A small network was shown many inputs. Here are its activations along a few directions, one row for each input.
Each table varies a few parts of the input and shows all the possible inputs, shuffled.
A made-up example of a description, with smaller parts first: one of 2 separate values, together with either a single point or one of 9 places around a ring or (one of 6 places along a line, together with one of 8 places around a ring).
Shared parts are said once, and a part with two or three values counts as separate values.

A family of inputs:
row 1: -1.684,-5.041,0.799,-4.268,-1.878,0.935,5.434,6.495,0.783,-3.487,-0.397,4.148,-5.499,5.837,1.187,2.340,0.339,-2.708
row 2: 1.419,-2.737,-2.597,0.774,-0.749,-2.170,-4.699,-4.215,0.110,1.556,-6.738,-3.952,2.329,4.295,0.984,0.313,0.471,-0.008
row 3: -0.336,-2.456,0.062,2.736,2.697,1.514,-2.675,1.313,0.685,-4.304,-1.629,3.273,-1.279,1.869,4.594,0.627,4.240,3.646
row 4: 1.534,3.454,2.476,0.078,-0.343,-4.417,-5.061,-2.465,-3.489,5.762,0.647,-3.068,2.971,-5.857,-1.076,0.463,-4.103,1.259
row 5: -0.858,-3.812,3.033,-0.983,-0.970,0.226,2.753,8.418,-0.662,-4.216,0.901,6.933,-5.985,0.800,2.393,3.466,0.532,1.525
row 6: -1.168,-3.607,-2.209,-0.482,1.849,2.291,-0.031,-0.770,2.067,-3.565,-2.923,0.337,-0.813,6.951,3.345,-0.480,4.045,-0.549
row 7: -0.870,0.413,-5.001,4.003,-1.940,4.697,6.078,0.883,5.539,-3.764,-0.399,1.202,-0.444,0.598,-5.232,-1.728,1.873,-2.042
row 8: -0.116,6.332,4.200,-3.079,2.079,-0.612,0.725,-1.732,-3.591,4.064,8.474,-1.301,1.909,-6.803,-0.559,-1.920,-2.765,0.040
row 9: -0.946,5.255,1.961,-6.499,1.402,0.243,3.526,-4.019,-2.191,4.974,7.256,-4.374,2.378,-1.772,-1.746,-3.222,-3.057,-4.271
row 10: 0.774,2.253,0.281,-3.151,-1.039,-3.721,-2.378,-4.634,-2.071,6.645,-0.603,-6.119,3.406,-0.905,-2.249,-0.687,-4.420,-2.977
row 11: 2.180,-1.494,-0.376,3.866,0.031,-2.857,-7.284,-2.139,-1.291,0.788,-5.448,-0.981,1.892,-0.674,2.176,1.358,0.719,4.129
row 12: 0.072,1.440,-2.628,7.006,-1.140,3.870,3.614,2.865,4.112,-4.453,0.857,3.901,-0.865,-4.338,-3.817,-0.531,2.126,1.956
Changing only one part turns row 4 into row 10. The same change can be made to row 3. Which row results?
Answer: row 6
What do these inputs look like to the network?
Answer: one of 2 separate values, together with either a single point or one of 5 places along a line

A family of inputs:
row 13: -0.826,-3.481,0.424,-1.260,-0.084,0.778,1.549,3.492,0.468,-3.031,-1.032,2.963,-3.113,3.694,2.242,1.463,1.533,-0.067
row 14: -0.698,3.819,3.890,-5.612,0.401,-1.162,2.729,0.155,-3.180,3.983,6.821,-1.152,0.063,-3.392,-0.985,-0.799,-3.761,-2.407
row 15: 0.430,3.307,1.224,-1.839,0.471,-1.645,-1.239,-3.181,-1.970,4.167,2.352,-3.307,2.546,-2.812,-1.097,-1.198,-2.492,-0.922
row 16: -0.169,3.567,2.563,-3.779,0.510,-1.353,0.799,-1.545,-2.546,4.056,4.647,-2.255,1.305,-3.051,-0.989,-1.035,-3.087,-1.718
row 17: 0.424,-3.909,-1.712,2.625,-0.086,0.020,-2.662,0.706,1.257,-2.849,-5.215,1.330,-0.873,3.602,2.290,1.366,2.623,1.933
row 18: 1.867,2.690,-1.360,2.314,0.078,-2.517,-5.456,-6.237,-0.932,4.494,-2.491,-5.318,4.965,-2.707,-1.464,-1.271,-1.521,0.884
row 19: -1.625,2.097,-3.025,5.045,-1.102,7.000,9.517,4.856,5.774,-6.473,4.592,5.582,-2.665,-3.264,-5.299,-1.705,2.712,-0.542
row 20: -1.404,-3.267,1.483,-3.035,-0.263,0.977,3.473,5.009,0.050,-3.024,0.878,3.820,-4.226,3.557,2.049,1.638,0.824,-0.996
row 21: 1.106,3.020,-0.094,0.197,0.316,-2.035,-3.339,-4.747,-1.438,4.313,-0.035,-4.323,3.771,-2.691,-1.269,-1.280,-1.971,-0.045
row 22: 1.112,-4.153,-2.743,4.714,-0.204,-0.519,-4.863,-0.565,1.652,-2.663,-7.448,0.522,0.215,3.355,2.209,1.452,3.009,2.965
row 23: -0.218,-3.690,-0.649,0.630,-0.035,0.456,-0.509,2.058,0.866,-2.972,-3.069,2.138,-1.989,3.712,2.313,1.369,2.132,0.916
What do these inputs look like to the network?
Answer: either a single point or (one of 2 separate values, together with one of 5 places along a line)
Change only the choice among 2 separate values in row 20. List by row number the other rows that result.
Answer: row 14

A family of inputs:
row 24: 1.781,2.059,0.590,-0.491,0.578,-4.158,-6.682,-6.057,-2.968,5.863,-2.094,-5.711,4.536,-1.785,0.456,-0.550,-2.466,0.656
row 25: 2.312,4.847,1.180,-1.144,0.909,-5.423,-8.086,-8.949,-4.297,9.134,-0.639,-8.490,6.922,-4.366,-0.662,-1.603,-4.288,0.260
row 26: -1.272,0.410,0.837,-1.303,-0.184,2.204,4.945,3.467,0.825,-2.078,3.724,2.905,-2.463,-0.490,-0.892,-0.112,0.177,-1.175
row 27: -0.267,5.613,2.607,-3.997,0.333,-0.940,2.196,-2.166,-2.484,5.086,6.718,-2.951,2.027,-5.006,-2.752,-1.931,-4.047,-2.521
row 28: 0.702,-3.225,-1.296,1.847,0.001,-0.946,-3.651,-0.549,0.397,-1.234,-5.090,-0.051,0.037,3.131,2.242,1.176,1.720,1.658
row 29: 0.185,-5.730,-2.549,3.517,-0.333,0.888,-2.036,2.119,2.401,-4.955,-6.676,2.793,-2.092,5.383,2.835,1.919,3.950,2.220
row 30: 0.263,8.349,3.143,-4.823,0.600,-2.183,0.948,-5.126,-3.799,8.393,8.161,-5.834,4.414,-7.401,-3.913,-3.021,-5.889,-3.076
row 31: 1.237,-0.630,-0.243,0.505,0.288,-2.648,-5.203,-3.264,-1.400,2.390,-3.570,-2.890,2.244,0.731,1.435,0.364,-0.441,1.130
row 32: -0.785,2.969,1.832,-2.822,0.084,0.539,3.528,0.692,-0.938,1.578,5.247,-0.031,-0.262,-2.688,-1.733,-0.971,-2.003,-1.881
row 33: -1.720,-2.064,-0.363,0.543,-0.524,3.997,6.435,6.186,2.781,-5.828,2.127,5.844,-4.586,1.563,-0.274,0.680,2.423,-0.424
row 34: -2.127,-4.453,-1.753,2.682,-0.984,5.870,7.980,8.878,4.899,-9.625,0.438,8.781,-6.635,3.458,0.081,1.428,4.676,0.355
row 35: -0.308,-8.145,-3.986,5.486,-0.767,2.800,-0.374,4.769,4.584,-8.724,-8.345,5.636,-4.143,7.469,3.175,2.621,6.188,2.798
Changing only one part turns row 25 into row 30. The same change can be made to row 28. Which row results?
Answer: row 26
What do these inputs look like to the network?
Answer: one of 2 separate values, together with one of 6 places along a line
